Each row below holds a small network's activations on one input, seen along a few directions.
Each table varies a few parts of the input and shows all the possible inputs, shuffled.
Descriptions start from the smaller parts, as in this example, which fits no table here: line(4) and (point or line(9) or (values(2) and ring(5))).
Shared parts are said once, and a part with two or three values counts as separate values.
In the rows, zero is written as 128.

Other details of the inputs vary at random and push rows far along two fixed directions, the same in every table; ignore that.

A family of inputs:
R1: [158 158  55 104 149  85 121 103 131 163  85 175]
R2: [127 123 132 129 115 127 130 132 127 129 131 124]
R3: [128 132 128 129 122 128 125 126 117 121 139 122]
R4: [128 128 129 131 121 136 134 139 128 124 130 130]
R5: [129 123 126 131 117 128 125 131 120 129 138 123]
R6: [131 126 130 126 120 126 124 129 118 129 139 122]
R7: [124 122 131 125 121 139 134 136 135 123 126 131]
R8: [124 130 138 126 120 134 128 124 133 132 129 128]
R9: [131 126 126 131 120 128 128 126 121 116 138 124]
R10: [125 137 131 128 127 132 126 135 116 127 139 130]
R11: [123 129 135 121 124 139 129 127 131 131 130 129]
R12: [127 128 133 121 125 139 124 134 127 132 130 129]
R13: [130 131 132 127 121 126 126 126 119 122 136 123]
R14: [128 132 136 121 123 132 125 122 131 132 136 121]
R15: [128 126 136 125 119 132 126 125 133 134 133 124]
R16: [156 163  64 102 148  85 126  85 141 158  81 169]
R17: [127 132 128 125 127 132 124 139 115 134 142 129]
R18: [121 131 135 125 122 135 136 126 136 120 128 128]
R19: [125 132 135 123 125 138 126 131 128 125 128 130]
R20: [129 127 128 130 120 133 130 141 124 130 133 129]
R21: [158 151  54 108 142  78 134  94 137 151  82 170]
R22: [121 143 141 125 124 134 129 118 130 123 129 126]
R23: [123 135 138 124 123 133 132 121 134 118 129 128]
R24: [130 120 130 130 115 125 124 132 121 131 135 124]
R25: [128 126 135 126 117 131 130 129 134 129 129 123]
R26: [126 138 138 124 123 131 127 120 130 125 133 123]
R27: [120  95 147 190 239  99 116 141 128 146 101  90]
R28: [129 128 126 127 122 128 124 129 116 128 142 121]
R29: [127 127 129 129 123 133 125 140 120 135 138 131]
R30: [129 122 127 130 116 127 132 132 124 120 133 124]
R31: [125 122 133 125 118 139 129 138 134 129 123 130]
R32: [120  91 148 190 234  91 118 129 128 144 105  83]
R33: [130 134 130 129 125 130 126 131 115 123 139 129]
R34: [131 129 128 126 126 131 124 135 115 130 142 128]
R35: [129 128 127 131 123 133 135 138 124 123 135 130]
R36: [126 125 133 123 123 137 129 132 133 120 127 131]
R37: [119 124 132 122 122 137 132 127 142 119 128 130]
R38: [129 120 129 130 113 125 128 135 123 126 131 123]
R39: [131 125 126 132 121 132 134 133 123 120 137 128]
R40: [124 131 137 120 124 136 124 122 134 128 131 126]
R41: [123 129 137 126 119 135 132 128 136 127 126 127]
R42: [128 123 125 132 115 128 128 133 123 124 134 121]
R43: [129 127 132 128 120 126 131 125 125 119 135 125]
R44: [131 124 128 130 121 131 125 136 119 131 139 130]
R45: [129 130 131 129 123 134 128 136 125 122 131 131]
R46: [132 124 127 132 118 131 130 137 122 126 134 127]
R47: [119 104 148 188 244  98 117 136 124 138 102  88]
R48: [128 127 131 131 118 136 129 141 128 131 127 129]
R49: [120 127 135 121 124 135 127 123 140 116 129 130]
R50: [152 147  57 104 145  90 131  97 148 157  72 176]
R51: [132 124 129 129 119 126 129 128 121 117 135 125]
R52: [119 134 136 123 125 139 130 124 132 124 127 130]
R53: [128 129 133 125 121 127 125 125 123 132 138 122]
R54: [120 136 138 122 124 136 126 119 135 121 129 128]
R55: [126 122 134 125 120 139 125 136 130 134 127 131]
R56: [127 128 133 125 120 132 135 128 134 122 131 124]
R57: [118 123 130 124 122 140 137 131 139 121 126 132]
R58: [128 131 135 124 122 130 130 123 132 119 132 124]
R59: [127 124 123 132 118 130 132 129 124 118 137 122]
R60: [121 123 134 123 119 137 128 129 141 125 125 129]
R61: [122 123 134 125 121 140 130 130 134 133 127 132]
R62: [124 124 136 124 120 136 125 125 137 130 129 129]
R63: [134 127 128 131 123 130 129 131 120 118 138 130]
R64: [130 130 129 129 125 131 129 135 120 121 137 131]
R65: [120 125 133 122 124 138 132 127 137 118 127 133]
R66: [126 134 135 127 121 127 127 122 123 125 136 124]
Each input here is: ring(6) and ring(11).
- Changing only the ring(11) part turns R29 into R5. The same change can be made to R35. Which row results? => R59
- Changing only the ring(11) part turns R11 into R53. The same change can be made to R57. Which row results? => R21
- A walk changes only the ring(11) part. It starts at R64 and steps to R45. List the rest of the walk in order. => R36, R65, R49, R23, R58, R43, R51, R9, R63
- Change only the ring(6) part in R51. List by row number the other rows that result. => R6, R13, R24, R30, R38
- Change only the ring(6) part in R55. List by row number the other rows that result. => R7, R12, R19, R31, R36

A family of inputs:
R67: [141 149 101 126 150 105 127 114 119 141 117 145]
R68: [113 120 140 131 136 139 131 126 135 107 132 118]
R69: [122 116 144 130 132 133 130 123 138 111 134 113]
R70: [113 134 149 128 140 139 122 122 130 118 136 117]
R71: [148 154  80  78  38 132 131 127 123 146 133 178]
R72: [122 119 131 137 134 131 128 134 115 109 143 116]
R73: [144 149 100 130 145 105 130 118 121 146 113 139]
R74: [139 142 111 121 142 104 122  98 140 144 102 138]
R75: [128 109 138 140 125 130 118 140 119 136 138 116]
R76: [130 112 137 133 132 132 118 140 118 130 144 116]
R77: [124 146 127  82  35 174 140 142 137 127 149 159]
R78: [133 151 107 120 154 111 130 105 139 140 105 148]
R79: [148 144 103 120 146  99 119 107 118 140 120 135]
R80: [125 115 135 145 122 123 134 139 120 121 137 112]
R81: [115 112 146 133 127 138 129 139 138 136 123 118]
R82: [120 109 148 132 127 139 123 131 137 134 126 118]
R83: [125 129 145 141 126 124 126 135 115 132 140 110]
R84: [139 148  99 121 151 105 120 110 115 136 118 140]
R85: [122 117 135 138 136 139 127 149 118 132 142 126]
R86: [139 127 104 125 138 104 130 102 144 133  99 138]
R87: [136 150 107 123 148 111 133 109 141 145 101 142]
R88: [141 135  93 130 146 105 135 119 124 130 115 146]
R89: [112 117 142 127 138 146 122 135 134 125 131 123]
R90: [131 115 135 136 130 125 127 131 118 113 145 111]
R91: [116 115 144 138 125 132 138 130 139 119 125 114]
R92: [121 116 133 134 136 138 119 143 114 127 142 121]
R93: [116 130 153 135 128 132 130 126 134 130 128 112]
R94: [114 118 144 131 138 147 130 141 138 130 130 128]
R95: [121 112 146 126 134 140 122 132 137 128 132 118]
R96: [129 127 146 140 127 124 120 127 115 129 142 110]
R97: [118 121 141 139 131 139 142 134 140 117 127 117]
R98: [133 153 137  85  36 170 133 143 133 103 138 166]
R99: [143 131  93 130 143 111 129 134 125 152 110 144]
R100: [115 121 142 135 136 140 139 131 138 112 132 123]
R101: [144 134  92 134 141 105 138 123 126 135 111 140]
R102: [135 124 144 142 132 135 124 154 116 113 126 127]
R103: [129 112 137 144 123 123 127 132 120 119 140 111]
R104: [122 130 153 126 136 133 122 119 133 122 137 111]
- Describe the family of inputs behind these rows. => values(2) and (point or (values(3) and ring(6)))
- Change only the values(2) part in R101. List by row number the other rows that result. => R97
- Change only the ring(6) part in R92. List by row number the other rows that result. => R71, R75, R76, R85, R99
- Change only the values(2) part in R91. List by row number the other rows that result. => R80

A family of inputs:
R105: [105 124 168 118  81 167 134 131 144 112 155 114]
R106: [128 141 116 125 166 107 122  96 149 146  99 126]
R107: [100  96 171 174 196 140 125 155 127 129 128  91]
R108: [122 135 146 110  44 164 138 147 114  90 177 128]
R109: [145 175  97  79  50 134 128 111 114 117 152 162]
R110: [139 131 108 146 168  95 126 117 122 123 116 125]
R111: [157 145  78 147 184  67 122 103 113 155  93 142]
R112: [127 141 126 130 179 114 126 120 141 146 100 130]
R113: [139 114 104 140 171 113 120 133 130 142 104 133]
R114: [101 113 187 140 127 165 135 157 137 113 150 103]
R115: [109 114 162 117  82 162 137 134 133  99 157 113]
R116: [140 119  96 146 193  85 129 106 136 127  93 125]
R117: [129 135 118 131 166 107 125  97 152 144 100 131]
R118: [117 123 164 119  90 172 119 152 116 120 169 124]
R119: [142 150  98 128 192  87 121  91 150 157  66 142]
R120: [119 116 147 106  34 168 129 162 114 116 172 132]
R121: [137 130  95 127 176  89 128  92 143 137  89 138]
R122: [163 166  74  81  57 118 128 112 112 150 139 177]
R123: [ 98  91 183 169 170 144 131 139 148 114 132  76]
R124: [141 151  83  67  38 137 143 103 142 117 124 178]
R125: [135 109 111 138 153 124 124 140 130 135 112 134]
R126: [120 146 150  98  69 159 127 124 117 101 170 125]
R127: [152 156  74  76  54 119 122 118 120 150 128 181]
R128: [154 181  83  78  40 126 129 113 103 135 145 172]
R129: [150 138 101 136 163  94 119 119 110 155 120 125]
R130: [149 136  82 133 191  72 107 109 120 170  89 138]
R131: [162 124  67 141 168  76 130 119 122 155  92 144]
R132: [131 168 121  66  34 163 138 125 140 128 145 178]
R133: [131 130 104 145 202 100 121 117 134 157  90 140]
R134: [140 131  74 131 181  95 129 117 141 156  76 157]
R135: [113  94 172 179 141 138 135 165 104 106 155  80]
R136: [105  89 178 164 151 145 134 149 126  91 151  81]
R137: [106 122 180 117  62 182 139 148 141 103 152 117]
R138: [132 131 125 133 157 111 124 108 127 121 125 124]
R139: [ 99 109 204 160 153 157 126 142 138 115 139  86]
R140: [114  90 183 168 128 153 131 171 105 113 174  75]
R141: [105 113 189 136 114 179 115 163 110 115 176  95]
R142: [141 127 105 134 162  94 112 121 120 158 112 136]
R143: [ 95  93 203 160 129 169 137 159 143 101 140  84]
R144: [151 167  86  83  29 132 136 121 107 127 148 173]
R145: [141 161  89  71  55 142 143 122 148 133 117 185]
R146: [141 154  70  78  60 139 139 124 138 139 112 193]
R147: [ 99 106 198 156 140 161 131 147 140 111 138  89]
R148: [123 133 130 125 158 115 123 103 133 128 118 117]
R149: [106 114 163 121  77 168 140 138 148 106 149 115]
R150: [133 124 106 132 165 110 138 128 152 138  87 144]
R151: [107  94 180 145  98 162 122 171 111 116 172  92]
R152: [119  96 160 188 181 117 130 154 106 118 138  78]
R153: [130 126 122 132 150 113 128 113 129 116 124 124]
R154: [144 121  90 156 188  80 131 117 128 125  95 127]
R155: [ 96 120 182 141 132 170 123 157 118 122 159 100]
R156: [141 135  91 130 194  79 123  82 142 146  82 140]
R157: [142 124 100 132 168 110 117 125 128 147 105 142]
R158: [122  93 164 182 185 119 123 153 107 131 145  77]
R159: [152 176  85  75  44 128 131 105 118 120 146 179]
- Describe the family of inputs behind these rows. => line(5) and ring(11)
- Changing only the line(5) part turns R126 into R153. The same change can be made to R109. Which row results? => R110
- Changing only the line(5) part turns R148 into R124. The same change can be made to R112. Which row results? => R150
- A walk changes only the ring(11) part. It starts at R122 and steps to R142. List the rest of the walk in order. => R118, R133, R132, R139, R117, R156, R138, R159, R111
- Change only the line(5) part in R113. List by row number the other rows that result. => R118, R125, R141, R157
- Change only the line(5) part in R129. List by row number the other rows that result. => R122, R131, R140, R158

A family of inputs:
R160: [139 125  96 121 122 116 125 117 133 139 111 142]
R161: [124 137 133 119 128 136 124 129 121 128 140 131]
R162: [135 140 100 106 118 128 128 129 127 140 121 158]
R163: [140 132 107 119 122 110 122 124 134 148 110 148]
R164: [124 125 150 135 119 137 136 133 118 109 150 113]
R165: [116 125 164 141 113 149 128 141 111 102 154 111]
R166: [128 133 140 124 116 124 119 125 126 133 135 126]
R167: [137 146 106 118 133 118 124 110 128 145 123 147]
R168: [138 140 104 119 124 118 129 126 130 153 107 142]
R169: [112 116 161 138 115 160 129 151 124 127 155 117]
R170: [117 121 159 141 110 143 133 139 124 105 159 101]
R171: [123 101 123 175 235  77 123 112 129 138  96  93]
R172: [143 133 117 113 119 118 121 113 128 135 124 134]
R173: [123 145 126 108 126 132 134 103 155 122 107 142]
R174: [116  83 138 185 231  92 126 134 131 136 101  86]
R175: [126 139 113 103 114 135 138 112 161 129  99 156]
R176: [141 131 107 123 120 120 139 128 126 126 121 143]
R177: [120 133 148 128 127 146 123 141 118 111 151 116]
R178: [138 150 108 116 127 113 126 113 126 149 114 137]
R179: [114 119 155 134 119 159 127 160 120 110 153 115]
R180: [116 116 159 143 111 153 131 154 115 105 148 116]
R181: [122 105 162 133 108 152 125 149 126 121 149 108]
R182: [139 139 101 111 108 118 123 106 128 132 123 141]
R183: [142 136  95 118 106 116 137 124 135 129 120 147]
- Describe the family of inputs behind these rows. => values(2) and (point or ring(11))
- Which other rows agree with R160 in the values(2) part? List them by row number. => R162, R163, R168, R169, R174, R175, R176, R179, R180, R181, R183

A family of inputs:
R184: [128 163 103 116 164 107 130 102 143 122  74 159]
R185: [ 92 103 175 125 114 174 132 153 133 137 170  88]
R186: [130 114 150 161 129 136 150 146 114  92 151  90]
R187: [116 101 159 194 199  98 143 117 153 132 108  81]
R188: [162 172  68 107 158 108 133 110 135 132  80 179]
R189: [116 120 136 168 167  96 143 117 133 103 110  93]
R190: [136 144 116 140 208  98 132  92 164 157  59 152]
R191: [116 120 170 154 193 133 124 153 144 152 100  99]
R192: [107 111 125 136 123 151 120 146 114 145 153 120]
R193: [133 145  84  78  51 150 135 137 117 130 173 180]
R194: [113 105 179 181 199 139 124 178 113 121 134 104]
R195: [143 140  90 150 201  92 113 132 127 171  67 153]
R196: [150 156  85  95  58 113 146 120 139 155 116 153]
R197: [109 102 170 136 131 136 112 125 133  86 135  97]
R198: [113  91 185 174 110 149 148 179  97 100 180  86]
R199: [136 124 153  89  31 182 122 144 117  77 181 130]
R200: [133 170  70  47  37 143 145  76 156 147 131 200]
R201: [153 110  97 131 193  78 104 109 150 167  70 122]
R202: [122 170  70  51  50 138 142  89 135 116 134 183]
R203: [116 113 152 150  66 150 137 163 101 124 162 108]
R204: [155 106  81 146 189  75  97 115 122 163  73 139]
R205: [107  96 205 127  82 174 121 133 147 101 164  99]
R206: [131 126  91 129 179 117 133 116 129 123 129 129]
R207: [165 214 100  78  78  96 101  73  81 153 163 151]
R208: [120  85 186 137  92 166 114 172 102  95 181 105]
- Describe the family of inputs behind these rows. => point or (values(4) and ring(6))
- A walk changes only the ring(6) part. It starts at R194 and steps to R195. List the rest of the walk in order. => R191, R190, R184, R188
- Change only the values(4) part in R187. List by row number the other rows that result. => R190, R200, R205
